A small network was shown many inputs. Here are its activations along a few directions, one row for each input.
Each table varies a few parts of the input and shows all the possible inputs, shuffled.
Descriptions start from the smaller parts, as in this example, which fits no table here: one of 5 places around a ring, together with either a single point or one of 11 places along a line or (one of 3 separate values, together with one of 4 places along a line).
Shared parts are said once, and a part with two or three values counts as separate values.

Other details of the inputs shift rows strongly along two fixed directions, in all tables alike. That doesn't count.

Rows:
R1: [  8   5  -8 -17  11 -11  15  16 -13  73 -22]
R2: [  4  -7 -20  34  -7  28 -24  21 -16 -35  -7]
R3: [-49  20  -4  10  27 -50  41 -41  69 -77  32]
R4: [ 27  61 -40 -60 -19   8 -13  19 -38  36 -24]
R5: [ -3   9 -36  24  -6   9 -20  23 -27 -25  12]
R6: [ 47  38 -31 -55  -3  65  -1  20 -16  25 -31]
R7: [ 19   2  -3 -32  -8 -12  -3   2 -48  60  -9]
R8: [ 44 -15  22 -25 -12  30 -10   0 -42  35 -14]
R9: [ 33  42 -20 -45 -35  11 -19  35  -3  32 -48]
R10: [ 25  64 -35 -49 -20  -4 -17  28 -18  41 -38]
R11: [-74 -11   8  40  48   2 -63  13  18 -69  43]
R12: [-22 -64  17  68   3  20  15  30 -27  -5  -3]
R13: [-19   3  24  15  -5 -12  16 -54  86 -85  21]
R14: [ -5 -64   6  51  19  29   9  18 -44 -10   3]
R15: [ 15  35  31 -69   6 -38  30 -95  72  33  27]
R16: [-33   9  12  16  -3 -40  15 -45  97 -69  15]
R17: [ 39  35 -21 -42 -14  58   2  33   0  31 -45]
R18: [ -1 -53  15  59   4  15 -17   5 -28 -11   3]
R19: [-27  11 -53  19  12   3   6  40 -37 -14  -1]
R20: [-21  -5 -30  38   1   9   4  55  -1 -16 -26]
R21: [-40  29   1  16  12 -57  17 -53  78 -68  27]
R22: [ 45  36  -7 -45 -36  42 -19  27 -14  17 -43]
R23: [-13 -62  32  66 -15   5  -5  28 -41 -18   0]
R24: [ 25  26  67 -71 -19 -33  35 -73  82  23  15]
R25: [-11 -61   3  42   6 -13  -8  20 -70 -18  22]
R26: [ 29  -6  28   6 -23  25 -10   3   4  51 -23]
R27: [-28 -26  53  32  -1 -48  26 -57  84 -27  27]
R28: [-19  21 -42  26  -3  -8 -16  25 -23  -8  -1]
R29: [ 18  16   6  -3  -2 -22  -9   4   3  71 -21]
R30: [-33 -59   8  69   5 -11  15  37 -13   5  -4]
R31: [ 39  52  27 -92  -7  14  19 -77  61 -48  17]
R32: [ 31 -13 -13 -32  13  24  13   8 -40  58   1]
R33: [-85 -84  46  78  59 -16 -52 -10   0 -47  58]
R34: [-35 -54 -22  43  21 -18  12  24 -51  11  11]
R35: [ 23  65   2 -96  11   9  46 -69  65 -27  36]
R36: [ 13   5   8 -19 -10 -27  -3  11 -27  61 -21]
R37: [ 35   1   3 -16  -2  11 -11  -4 -23  55   3]
R38: [ -1  -2 -33  15  -8   5 -17  34 -58 -41   9]
Description of these inputs: one of 2 separate values, together with either a single point or (one of 3 separate values, together with one of 6 places around a ring).
The inputs of R32 and R35 match in every part but the choice among 2 separate values. If R37 is changed in the same way as R32 into R35, which row does it become? -> R5
Start at R26 and move only the place on the ring of 6, one step at a time. The first step leads to R18. Which rows follow, in order? -> R37, R15, R29, R27
Start at R3 and move only the place on the ring of 6, one step at a time. The first step leads to R20. Which rows follow, in order? -> R17, R6, R35, R19
Which other rows does R36 become when the choice among 3 separate values takes its other values? List them by row number. -> R1, R29

Rows:
R39: [ 41  23  22 -65  -7   7  23 -37  19  52  -3]
R40: [ -5  -4 -34  19   1  10 -19  41 -50  -7  -6]
R41: [ -39  -18   10   38    8  -31   27  -33   42 -102   34]
R42: [-20   6 -42  33  -6  -8 -20  52 -33   4 -18]
R43: [ -3 -35   4  38  -2  16 -24  38 -35  23 -13]
R44: [ 40  60 -12 -61 -20  24  -2  -7  30  29 -26]
R45: [ 29  -2   2  -9 -16  19  -3  21 -29  54 -25]
R46: [ 37  24  21 -60   0  20  -3 -24  11  63  -4]
R47: [  2  10 -24   0   4  21 -22  28 -27   3  -8]
R48: [-48 -15  14  37  17 -22   9 -32  46 -99  35]
R49: [-13  13   9 -22  12 -22  35 -52  48 -63  30]
R50: [ -2 -36  -7  30   4   5 -15  32 -56  28  -5]
R51: [-37 -45  -6  71   9 -30  -9  31 -30   4   1]
R52: [ 20  17  42 -47  -4  -8  23 -59  66  12   7]
The inputs of R46 and R47 match in every part but one. If R51 is changed in the same way as R46 into R47, which row does it become? -> R42
What do these inputs look like to the network? -> one of 2 separate values, together with either a single point or one of 6 places around a ring

Rows:
R53: [-12   6 -12  -4   1 -20  15  -9   6 -17  14]
R54: [ 32  57  15 -65 -11   5   0 -28  44  59 -14]
R55: [  4   7   1  10 -24   6  31   8  27 -36 -19]
R56: [-10 -11  15   3   3  -5  -1 -17   2 -38  12]
R57: [ -3   6 -31  24 -11  17 -34  54 -32  27 -25]
R58: [-11 -23  23  14  -1 -23   6 -17  11 -15   8]
R59: [ 56  38  15 -75  -8  26  12 -40  28  52  -8]
R60: [ -7  -1  13   3   4  11  -9 -14  13 -22  10]
R61: [-14 -22  14  12   4 -22  22 -19   3 -10  17]
R62: [-13   8  -4  -6  17   0   2  -4  13 -25   9]
R63: [-18  -1  -2   7  -2 -25   0  -9  14 -33   9]
R64: [ -3   8   2  -8   0  -9  -5  -9   6 -31   7]
R65: [  6 -27 -16  40  -5  12 -12  32 -42  29 -19]
R66: [  4  -6 -19  23 -13  -1 -26  52 -52  40 -31]
R67: [ -5 -25  25   9   2 -11   3 -15   6 -25  14]
R68: [-13   0  -5   3   8 -13  14 -10   1 -38  23]
R69: [ -4   0   0  13   4 -18  10 -18  14  -5   7]
R70: [-17   4   2  13   5  -2  -9  -8  20 -37  16]
R71: [ 47  36   3 -50 -20  30 -19  12  -1  90 -35]
R72: [  1   7 -10   3   5   1   4 -15   9 -29  11]
R73: [-21 -22  17  14  14 -15  12 -13  18  -8  10]
R74: [  3 -25  -4  32  -8  25 -28  43 -36  21 -12]
R75: [-11  -1   3   2   4 -27  17 -12   4  -2  11]
R76: [ 51  40  19 -89 -10  17  20 -34  18  56  -1]
R77: [  0 -11 -20  13   5  33 -22  50 -50  22 -20]
R78: [ -6   6 -14   8   1 -11   7 -14  16 -19   8]
R79: [ -4  -5   6  -8   6   0  14 -17  -5 -23  17]
R80: [ 14 -11 -24  21  -3  32 -20  34 -51  15 -19]
R81: [ -6 -18  18  -2  14   2   8 -10  13  -7  12]
R82: [-13  -5 -37  24   4   9 -22  56 -37  20 -22]
R83: [-27  -5   7  15  16 -23  10  -9  19 -11   9]
What do these inputs look like to the network? -> either a single point or (one of 5 separate values, together with one of 6 places around a ring)
Which other rows does R72 become when the place on the ring of 6 takes its other values? List them by row number. -> R59, R65, R69, R78, R80
Which other rows does R66 become when the choice among 5 separate values takes its other values? List them by row number. -> R54, R69, R75, R83
Which other rows does R70 become when the place on the ring of 6 takes its other values? List them by row number. -> R54, R57, R60, R71, R74
